Each row below holds a small network's activations on one input, seen along a few directions.
Each table varies a few parts of the input and shows all the possible inputs, shuffled.
A made-up example of a description, with smaller parts first: one of 2 separate values, together with either a single point or one of 11 places around a ring or (one of 5 places around a ring, together with one of 6 places along a line).
Shared parts are said once, and a part with two or three values counts as separate values.

Table:
x1: [ -9 -41 -13 -22 -44   4 -15 -33  -4  -3 -38 -16  25  59  -7  47 -48]
x2: [  3  15  13  29  20   3 -24  19 -18   0 -30 -16   2 -27  15   0  19]
x3: [ -4  -2 -48  -9 -25   6 -41 -17   2  29  10   9  43  53 -16  16 -18]
x4: [ -5  22  29 -39 -12 -17  30   4   3   5  23  14  -9 -23 -28  -9   1]
x5: [ -5   9  -3  22  23  -5 -23  13 -26   4 -45 -20 -12 -16  10  -8  21]
x6: [  9  26  22 -43  -3 -22  36   3 -10   9  17   8 -14 -15 -22  -1   8]
x7: [ 15 -19  24  14 -35  13  21  -2  27 -41   1   9  -8 -19  14  13 -15]
x8: [  4 -33   3  12  -5   9  10   2 -12 -21 -10   5 -43   9  16  16   5]
x9: [ -1  19 -13  15  34  25  -9  -1  23   2  44  16  26  -7  11 -12   0]
x10: [ 16 -24  20  18 -39  -1  21   1  40 -53  10   3  -2 -20  14  -1 -24]
x11: [ 20 -16  22   7 -25  17  24  -4  12 -34  -7  17 -18 -12  22  19 -13]
x12: [ -6   9  30 -36 -15 -26  26   5  23  -4  29  15  -4 -26 -20 -23 -12]
x13: [ -7  16  20  38  11   3 -21  22  -4  -9 -27  -7  11 -25   5  -7  13]
x14: [-42 -14 -25  19 -36 -29 -49 -31 -17  43 -60 -34  31  30   6  26 -10]
x15: [-10   7  20  43   8  -9 -20  21  12 -21 -22  -3  20 -23   8 -19   2]
x16: [ -3  -3 -10  22  32  -9 -24   7 -33  -1 -45 -23 -19 -12   9  -7  35]
x17: [  5 -22   8   3 -17  17  18   3  -2 -25 -16  11 -35   3  22  19  -8]
x18: [-18 -10 -23 -58 -31 -27  17 -23 -22  43 -21 -15  31  43 -49  22 -23]
x19: [ -5   9 -12  23  35  13  -7   1  46  -5  47  17  35  -1  18 -17  -7]
x20: [ 16  -3 -28   3  35  27 -13  -2  -7  16  36  -1  -9  17  10 -25  27]
x21: [  0  19   6 -41   5 -22  36   7 -15  18   9  -1 -30   2 -30  -5  11]
x22: [ 14  19 -15   9  36  29 -11  -2   6  10  44  13  17  -6  16 -14   2]
x23: [ 11  11 -26   2  30  30 -11   2  -2  16  35   6   0   8  11 -22  10]
x24: [  1   6   0 -29  16 -28  27   6 -21  24  15  -9 -41  10 -34  -7  24]
Question: Changing only one part turns x15 into x10. The same change can be made to x14. Which row results?
Answer: x1
Question: What is each input in this table made of?
Answer: one of 4 separate values, together with either a single point or one of 5 places along a line
Question: Start at x12 and move only the place on the line of 5, one step at a time. The first step leads to x4. Which rows follow, in order?
Answer: x6, x21, x24
Question: Change only the choice among 4 separate values in x16. List by row number the other rows that result.
Answer: x8, x20, x24
